A small network was shown many inputs. Here are its activations along a few directions, one row for each input.
Each table varies a few parts of the input and shows all the possible inputs, shuffled.
Descriptions start from the smaller parts, as in this example, which fits no table here: one of 4 places along a line, together with either a single point or one of 9 places along a line or (one of 2 separate values, together with one of 5 places around a ring).
Shared parts are said once, and a part with two or three values counts as separate values.
(in the rows, 128 means zero)

Other details of the inputs shift rows strongly along three fixed directions, in all tables alike. That doesn't count.

A family of inputs:
x1: [122 118 112 120 180 124 112 135 133  94  35 183 100]
x2: [157  89  97  98 176 131 100 162 122 128 124 146 113]
x3: [ 87 182 152 139 104 146 154 140 127 165  51 140 111]
x4: [136  97 140 119 147 131 124 138 132  82  93 183 117]
x5: [209 144  81 174  78  69  89 141 116 153 171  84 170]
x6: [223  64 144  99 137 100  62  92 158  57 190 170 163]
x7: [110 180  34 191 114  81 113 131  97 193 136  76 152]
x8: [178 170  63 171  94  61  81 152  95 162 126  55 153]
x9: [109 115 101 105 198 134  95  83 136 100 109 201 126]
x10: [ 98 133  68 101 198 166 147  78 145  74  90 174  91]
x11: [136 113 164 139 105 127 138 133 137 110 135 144 137]
x12: [182 128 112 121 140  88  79 129 126 102 123 112 149]
x13: [141  84 222  99  84 150 133 114 155 141 245 101 145]
x14: [ 43 122 203 116 126 199 203 166 134 172 100 151  86]
x15: [135 110 113 109 172 141 124 150 116  89  44 198 105]
x16: [ 77 198  39 177 144 116 135 136  92 202  69 127 123]
x17: [162 123  89  94 173 146 128  98 166  58  65 160  97]
x18: [215  61 163  93 138  98  75 105 144  44 195 143 169]
x19: [144 154  50 166 102 100 120 198  94 221 135  60 123]
x20: [108 144 197 124  45 177 205 112 146 103 166  90 121]
x21: [ 86 161 217 151  69 141 171 116 137 152 127 101 132]
x22: [211 105  87 139 115  82  78 142 133 167 219  73 160]
x23: [137 110 218 142  73 108 131  97 154 109 201  82 160]
x24: [107 106 222 103  93 160 156 149 129 150 205  86 134]
x25: [ 73 146 167 105  86 206 226 147 143 164 141  88  79]
x26: [ 56 191  42 177 136 113 142 148  82 191  69 115 116]
x27: [ 28 130 191 118 139 164 168  97 114 116 121 152 119]
x28: [113 108  94  95 218 124  95  97 120  84  98 190 131]
Description of these inputs: one of 4 places along a line, together with either a single point or one of 6 places along a line.
- Changing only the place on the line of 4 turns x18 into x24. The same change can be made to x4. Which row results? => x19
- Change only the place on the line of 6 in x7. List by row number the other rows that result. => x9, x16, x26, x27, x28
- List by row number the other rows that have the place on the line of 4 in common with x23. => x1, x3, x8, x12, x17, x21

A family of inputs:
x29: [122 194 110 183  62  92 123 128 103 184 148  62 159]
x30: [ 28 176 141 136 111 187 206 141 120 186  82 138  98]
x31: [ 97 110 172 102 142 163 150 107 142  96 165 118 124]
x32: [ 66 180 165 139 101 182 200 186 115 200  43 143  86]
x33: [154  89 141  97 169 139 107 142 139 108  92 183 108]
x34: [ 94  73 221  94 137 156 134  73 149  94 211 146 134]
x35: [178 134  39 124 156 121 109 178 129 138  52 148 104]
x36: [134 116  51 133 175 103 101 139 106 139 126 134 130]
x37: [112 168  94 160  89 112 138 137 115 207 175  63 144]
x38: [175  93 123  88 164 139 114 142 142  84  96 155 105]
x39: [166 137  71 129 154  92  92 114 124  94  95 124 140]
x40: [187 125 138 149  60  82 107 159 107 162 211  54 168]
x41: [ 48 164 183 144  91 167 192 116 124 128  81 137 104]
x42: [103  86 240 108 128 135 121  75 154  62 180 149 146]
x43: [138 100 146 101 169 133 112  80 153  56 104 204 129]
x44: [151 131  26 128 177 114 100 133 121 130 105 138 109]
x45: [194 108  77 132 145 119 103 151 139 125 107 145 123]
x46: [157 120 165 156  73  69  95 102 123 109 232  63 192]
- What is each input in this table made of? => one of 3 separate values, together with one of 6 places along a line
- Change only the choice among 3 separate values in x43. List by row number the other rows that result. => x30, x45
- A walk changes only the place on the line of 6. It starts at x31 and steps to x44. List the rest of the walk in order. => x30, x37, x34, x36

A family of inputs:
x47: [ 79 168 138 158 124 127 154 148 109 173  68 120 118]
x48: [239  75  46 103 185  98  61 169 143 123 124 170 124]
x49: [ 67 115 195 129 104 152 170 120 129 111 157 112 122]
x50: [118 130 114 109 165 153 132 118 127  94  62 203 108]
x51: [121 189  96 151  90 122 145 133 114 182 142  60 141]
x52: [ 85 135 199 108 103 169 167  93 145 121 155 114 118]
x53: [206  98  60 137 171  79  73 105 139  79 130 162 151]
x54: [128 188  99 167  71 112 142 142  98 170 139  83 155]
x55: [100 120 130 105 182 137 112 125 131 108  52 191 102]
x56: [ 76 122 221 129 105 139 148 114 140 125 142 123 131]
x57: [ 83 172 118 151 124 146 175 131 129 166  79 112 106]
x58: [191  47 199  87 110 125 115 132 150  61 221 102 142]
x59: [152 108 104 100 193 115  77 116 128  94  88 178 125]
x60: [149 103  83 104 198 125  99 103 160  85  88 174 108]
x61: [102 113 114  99 189 164 129 125 129 121  79 206 101]
x62: [172  83 223  90  95 154 140 111 178  90 203 100 127]
x63: [ 89 114 102 104 184 151 134 133 119  95  59 184  89]
x64: [ 77 157 120 158 125 146 167 149 114 187  97 132 115]
x65: [ 74 116 198 120  99 162 160 111 138 142 169 137 122]
x66: [210 148  75 155  97  72  76 187 108 180 123  66 148]
x67: [175 154  81 147 117  73  77 133 104 154 159  77 169]
x68: [107 174  91 160  83 115 141 151  83 173 145  59 135]
x69: [ 67 175 111 139 120 152 173 157  88 162  87 108 117]
x70: [182 149  56 163  91  75  87 125 115 138 155  97 154]
x71: [157  83 178  99 114 120 105  65 169  76 223 107 145]
x72: [126 120 214 122  63 165 180 148 140 121 128 130 125]
x73: [149  66 182 118 130 109 118  86 143  65 227 105 157]
x74: [103 117 114  97 195 164 134 128 129 122  81 203 112]
x75: [168 133  56 166 114  80  85 138 122 171 178  88 155]
x76: [ 87 167 122 162  98 138 163 142 118 150  81 137 118]
- What is each input in this table made of? => one of 5 separate values, together with either a single point or one of 5 places along a line
- Changing only the choice among 5 separate values turns x73 into x57. The same change can be made to x63. Which row results? => x71
- A walk changes only the place on the line of 5. It starts at x74 and steps to x61. List the rest of the walk in order. => x65, x75, x64
- Change only the choice among 5 separate values in x62. List by row number the other rows that result. => x48, x58, x66, x72
- List by row number the other rows that have the choice among 5 separate values in common with x53. => x50, x54, x70, x72, x76
